Each row below holds a small network's activations on one record, seen along a few directions.
Each row is followed by the record's values for the fields J, D, P, W, H, K.
A field that a record lacks is written none.
Other fields move the rows too, some of them a lot.
(in the rows, 500 means zero)
Strong random noise was added to every row along 2 fixed directions; ignore it. To show where, here is one row again and again, with new noise each time:
[296 637 424 427 559 432 440 460 362 264 451 546 393 360 320 695 407 361
 779 607 274 541]
[345 507 492 368 574 430 458 471 349 305 464 517 431 355 432 703 438 411
 692 634 411 525]
[480 540 458 400 580 610 552 503 413 479 472 475 545 472 592 546 508 526
 662 660 530 478]
[269 591 454 401 562 378 417 453 339 224 452 551 370 324 304 744 395 341
 763 607 277 550]

[391 360 747 366 324 178 451 567 475 336 486 530 387 339 347 574 454 234
 275 322 537 592] : J is j1, D is d2, P is p4, W is w4, H is none, K is none
[486 612 495 530 306 383 469 507 459 503 426 423 511 433 305 396 542 344
 427 368 424 501] : J is j2, D is d1, P is p1, W is w5, H is none, K is none
[618 271 691 362 443 423 619 556 418 610 432 393 572 434 659 406 617 473
 163 460 732 482] : J is j2, D is none, P is none, W is none, H is none, K is none
[511 462 566 466 375 401 543 450 423 557 506 505 478 428 467 512 566 411
 422 555 505 503] : J is j1, D is d1, P is p3, W is w8, H is none, K is none
[576 546 398 550 538 575 479 467 556 629 489 600 576 584 542 449 508 580
 498 558 485 502] : J is j1, D is none, P is none, W is none, H is h1, K is none
[380 726 320 458 598 486 533 455 445 385 371 498 376 416 337 588 401 370
 656 593 298 498] : J is j1, D is none, P is none, W is none, H is h1, K is none
[721 285 624 511 492 549 430 607 580 458 594 550 611 670 558 550 487 770
 420 520 664 616] : J is j1, D is d2, P is p3, W is w8, H is none, K is none
[555 500 560 475 396 427 520 481 517 542 468 521 506 478 411 424 546 401
 355 436 466 565] : J is j1, D is none, P is none, W is none, H is none, K is none
[574 486 532 549 441 463 451 492 589 458 598 572 562 540 408 433 527 465
 416 456 519 536] : J is j1, D is d2, P is p4, W is w5, H is none, K is none
[485 364 637 394 446 367 484 490 501 374 553 534 473 436 468 512 502 470
 334 464 603 503] : J is j1, D is d2, P is p4, W is w4, H is none, K is none
[574 429 577 461 307 377 427 464 516 558 505 465 565 463 409 443 564 425
 347 430 586 535] : J is j1, D is d1, P is p1, W is w5, H is none, K is none
[475 642 441 664 436 442 360 421 676 526 494 537 446 530 330 488 550 436
 575 438 212 520] : J is j1, D is none, P is none, W is none, H is h2, K is k2
[432 212 685 391 578 187 284 506 429 270 611 452 329 435 471 702 420 515
 556 554 521 543] : J is j1, D is d1, P is p3, W is w8, H is h2, K is k2
[362 695 387 598 466 413 585 452 438 386 505 515 474 403 294 607 497 300
 610 373 155 589] : J is j2, D is none, P is none, W is none, H is h2, K is k1
[577 474 569 467 390 508 602 485 468 640 502 477 531 489 558 417 593 469
 377 548 592 474] : J is j1, D is d1, P is p3, W is w5, H is none, K is none
[595 595 304 598 495 809 566 505 546 571 539 482 580 848 672 235 468 696
 679 572 535 467] : J is j1, D is d1, P is p3, W is w8, H is h2, K is k2
[442 636 465 584 352 385 478 426 461 481 500 572 436 438 264 518 507 337
 553 509 288 552] : J is j1, D is d1, P is p3, W is w8, H is none, K is none
[601 445 423 569 502 486 500 468 530 687 498 569 610 512 515 487 561 570
 462 471 469 451] : J is j2, D is none, P is none, W is none, H is h1, K is none
[511 210 559 371 554 318 467 382 461 521 488 546 513 371 506 735 501 493
 412 592 582 482] : J is j1, D is none, P is none, W is none, H is h1, K is none
[410 852 367 493 496 574 560 632 530 468 401 485 411 528 463 374 410 363
 584 460 433 485] : J is j1, D is d2, P is p4, W is w4, H is h1, K is none
[473 624 434 725 364 399 433 463 490 469 493 579 543 474 207 472 495 331
 532 456 268 579] : J is j2, D is d1, P is p3, W is w8, H is none, K is none
[462 589 501 528 427 415 439 537 478 315 517 584 383 510 288 628 426 507
 593 483 298 596] : J is j1, D is d2, P is p3, W is w8, H is none, K is none
[499 298 717 424 679 423 260 523 508 304 722 499 460 465 509 620 344 532
 447 536 559 471] : J is j1, D is d2, P is p4, W is w5, H is h2, K is k2
[508 270 586 324 534 589 625 524 424 467 360 309 516 441 778 550 534 519
 307 554 695 385] : J is j2, D is none, P is none, W is none, H is h2, K is k2
[639 457 519 596 363 510 518 451 543 664 548 538 638 552 492 407 579 506
 407 554 555 539] : J is j1, D is d1, P is p3, W is w8, H is none, K is none
[350 576 641 456 324 259 533 622 445 346 409 477 374 358 295 462 454 196
 356 269 404 540] : J is j2, D is d2, P is p4, W is w4, H is none, K is none
[644 418 431 653 455 479 634 379 411 800 636 476 599 433 699 579 594 583
 396 566 612 449] : J is j2, D is d1, P is p3, W is w8, H is h2, K is none
[347 532 393 567 479 332 413 313 424 485 498 643 430 387 297 760 463 402
 677 655 273 464] : J is j1, D is d1, P is p3, W is w8, H is h1, K is none
[604 221 666 467 401 383 552 504 404 609 504 438 621 428 618 496 602 495
 244 557 726 491] : J is j2, D is d1, P is p3, W is w8, H is none, K is none
[505 366 610 527 560 430 375 503 516 465 585 462 376 452 607 719 559 538
 441 610 545 487] : J is j1, D is d1, P is p3, W is w5, H is h2, K is k2
[503 527 384 526 513 417 408 447 532 518 503 622 483 472 375 575 469 489
 561 497 363 543] : J is j1, D is none, P is none, W is none, H is h1, K is none
[454 674 454 607 444 487 506 537 539 369 497 543 494 508 300 370 482 406
 487 380 363 496] : J is j2, D is d2, P is p4, W is w4, H is none, K is none
[594 382 510 610 473 546 391 500 560 534 651 604 674 568 579 482 537 585
 488 486 587 643] : J is j1, D is d1, P is p3, W is w5, H is h2, K is k1
[466 657 561 593 430 577 548 635 584 500 456 488 556 567 563 296 503 480
 486 311 512 521] : J is j2, D is d2, P is p4, W is w4, H is h2, K is k1
[482 622 477 572 376 455 586 497 408 555 446 469 487 446 401 426 560 380
 482 502 390 475] : J is j2, D is d1, P is p3, W is w8, H is none, K is none
[396 393 644 393 547 394 336 495 509 253 511 622 514 377 368 671 432 457
 588 462 318 608] : J is j1, D is none, P is none, W is none, H is h2, K is k1
[464 757 444 542 383 546 679 531 401 586 403 427 446 467 434 338 567 367
 507 478 369 419] : J is j2, D is d1, P is p3, W is w5, H is none, K is none
[373 753 360 620 454 524 519 452 441 510 425 543 523 488 342 506 515 432
 764 518 220 461] : J is j2, D is d1, P is p3, W is w8, H is h2, K is none
[520 583 505 516 422 459 499 492 552 446 558 543 497 514 391 422 516 444
 461 454 456 507] : J is j1, D is d2, P is p4, W is w5, H is none, K is none
[483 668 305 571 543 631 615 392 537 627 478 571 498 532 476 514 518 551
 699 645 396 367] : J is j1, D is d1, P is p3, W is w4, H is h1, K is none

Which values does each new row have?
[414 481 597 586 392 356 482 432 517 564 443 569 466 487 449 544 501 357
 484 433 524 569] : J is j1, D is d1, P is p3, W is w4, H is h2, K is none
[527 334 653 401 381 298 383 574 422 396 461 407 475 405 383 554 525 438
 334 365 606 545] : J is j2, D is d1, P is p1, W is w5, H is none, K is none
[581 470 514 522 531 729 566 564 533 623 406 396 516 582 779 266 589 612
 358 504 630 407] : J is j2, D is none, P is none, W is none, H is h2, K is k2
[568 649 362 509 576 652 555 501 534 636 443 521 559 589 597 394 520 566
 512 604 510 469] : J is j1, D is none, P is none, W is none, H is h1, K is none
[554 638 373 623 539 630 532 504 527 683 437 571 602 612 560 361 546 590
 494 530 438 440] : J is j2, D is none, P is none, W is none, H is h1, K is none
[491 606 418 395 623 575 615 601 377 521 351 379 467 470 651 431 492 502
 438 583 582 434] : J is j2, D is none, P is none, W is none, H is h1, K is none
[346 354 600 403 523 329 451 410 433 324 462 523 438 401 446 696 482 426
 462 498 479 601] : J is j1, D is none, P is none, W is none, H is h2, K is k1
[492 565 471 491 477 494 605 597 524 572 420 460 519 472 537 441 490 435
 480 429 554 409] : J is j2, D is d2, P is p4, W is w4, H is h1, K is none
[432 590 398 414 590 452 487 499 433 412 422 510 411 423 448 579 424 427
 538 576 427 525] : J is j1, D is none, P is none, W is none, H is h1, K is none
[619 454 423 566 510 548 482 406 596 714 522 619 635 581 536 480 561 602
 479 556 502 474] : J is j1, D is none, P is none, W is none, H is h1, K is none
[634 504 506 580 311 469 400 467 598 603 532 509 638 550 367 370 570 442
 392 412 542 560] : J is j1, D is d1, P is p1, W is w5, H is none, K is none
[502 745 442 585 429 571 581 590 454 500 430 467 429 534 358 386 523 439
 571 431 341 490] : J is j2, D is d1, P is p3, W is w5, H is none, K is none
[457 304 657 436 470 265 438 528 430 312 543 504 479 369 412 583 504 383
 310 438 571 515] : J is j2, D is d2, P is p4, W is w5, H is none, K is none
[566 597 457 667 469 549 447 415 643 613 548 530 517 545 520 513 572 467
 459 522 315 487] : J is j1, D is none, P is none, W is none, H is h2, K is k2
[596 547 332 644 485 579 563 434 501 770 506 537 623 532 563 479 597 604
 597 616 473 374] : J is j2, D is d1, P is p3, W is w8, H is h1, K is none
[681 402 529 426 570 619 622 482 533 722 462 385 596 596 799 358 641 665
 377 550 819 488] : J is j1, D is none, P is none, W is none, H is h2, K is none
[424 343 543 372 524 452 464 449 494 271 396 426 380 442 533 657 407 458
 470 550 478 501] : J is j1, D is none, P is none, W is none, H is h2, K is k2
[487 468 664 496 291 358 548 557 516 565 451 529 482 451 420 446 519 286
 325 392 529 577] : J is j1, D is d1, P is p3, W is w4, H is none, K is none
[402 532 464 453 572 405 467 531 382 428 395 516 428 418 480 554 461 445
 460 525 437 490] : J is j2, D is none, P is none, W is none, H is h1, K is none
[504 840 349 711 492 580 556 386 572 514 551 556 474 470 368 511 420 443
 622 465 171 566] : J is j1, D is none, P is none, W is none, H is h2, K is k1
